Here are a small network's activations along a few directions, averaged over the inputs that share one value of a field.
Related values have similar rows: they may be neighbours, one step apart, or belong to one group.
In the rows, zero is written as 500.
Random noise pushes rows far along 6 fixed directions. That doesn't count. These rows show it; they differ only by the noise:
[653 420 639 413 671 503 530 510 485 443 445 260 478 447 500 421 425 431]
[499 460 591 533 310 587 274 341 260 791 561 568 628 571 261 478 235 697]
[429 448 452 521 551 447 487 409 626 486 452 502 494 470 559 484 508 562]
[410 553 473 515 464 487 464 465 533 530 526 582 537 491 505 513 506 567]
[318 609 502 439 553 425 507 389 479 587 441 533 626 511 355 602 564 412]
[376 713 353 481 506 387 609 518 572 424 411 567 519 508 480 670 659 278]
[751 500 653 554 269 490 263 734 477 475 506 497 413 477 518 662 359 349]
[606 531 792 443 434 495 301 693 455 520 558 468 533 439 461 615 445 381]


D, 9 values:
d3: [252 865 467 333 696 362 704 619 580 362 451 548 623 462 451 732 881 127]
d5: [499 520 686 451 407 404 240 708 571 597 521 597 567 471 498 676 496 449]
d6: [415 664 527 375 445 488 580 628 471 392 694 564 459 528 616 481 672 518]
d7: [685 246  76 736 325 601 536 312 346 490 371 565 303 660 531 466 382 691]
d2: [500 470 517 397 604 470 598 553 507 415 476 356 441 487 578 453 600 455]
d9: [474 464 572 433 754 473 609 389 590 484 360 317 536 436 435 448 556 345]
d1: [417 322 558 607 658 481 602 423 782 428 490 463 509 396 584 428 576 486]
d8: [372 432 628 591 532 606 456 477 610 615 668 630 618 420 516 306 475 666]
d4: [434 443 396 418 655 339 664 471 493 376 265 432 419 580 492 701 706 262]
The values of D form a tree with 2 forks.
Which values are neighbours of d2? Give them in the order they are listed. -> d3, d6, d4
Which values are neighbours of d8? Give them in the order they are listed. -> d9, d1

S, 9 values:
s8: [461 243 702 625 591 440 322 455 771 576 458 492 565 367 517 520 442 493]
s9: [527 514 336 538 396 553 648 386 195 541 418 522 464 667 297 581 499 381]
s3: [538 423 494 500 482 526 409 471 466 515 526 514 469 526 535 469 443 665]
s7: [300 362 556 407 636 386 460 312 699 578 497 470 557 477 567 380 536 683]
s4: [388 644 451 456 551 385 574 387 500 524 331 421 595 509 297 673 575 156]
s1: [444 366 630 512 481 498 248 533 565 542 562 599 509 453 623 466 437 805]
s5: [294 463 519 617 485 628 418 464 705 578 721 756 573 385 699 255 516 919]
s2: [623 359 287 474 635 548 707 311 379 461 375 291 398 583 487 341 445 563]
s6: [537 548 276 513 476 395 622 381 521 470 333 415 448 568 435 596 473 346]
The values of S form a tree with 2 forks.
Which values are neighbours of s5? Give them in the order they are listed. -> s8, s4
Which values are neighbours of s1? Give them in the order they are listed. -> s3
Which values are neighbours of s7? Give them in the order they are listed. -> s6

P, 9 values:
p8: [442 296 697 415 595 490 363 539 460 471 487 420 478 459 584 473 576 596]
p1: [499 425 634 618 226 494 137 884 785 304 724 838 313 384 971 634 658 743]
p5: [534 427 400 522 547 528 543 273 527 521 475 412 481 519 502 328 320 720]
p3: [322 472 507 547 615 423 586 509 816 440 479 541 516 375 617 540 699 402]
p9: [599 402 169 520 526 591 797 341 384 426 528 425 342 645 586 243 442 764]
p4: [480 543 478 396 653 494 598 366 321 659 447 388 646 558 310 385 373 568]
p7: [517 625 303 567 449 581 677 442 501 518 509 577 486 537 499 350 490 454]
p6: [378 558 266 664 453 475 534 274 433 624 370 629 611 583 256 631 435 431]
p2: [349 677 520 408 566 462 545 504 582 467 552 507 579 448 496 552 649 424]
The values of P form 3 separate groups.
List the group mates of p1, in the order listed. -> p8, p9
List the group mates of p5, in the order listed. -> p4, p2
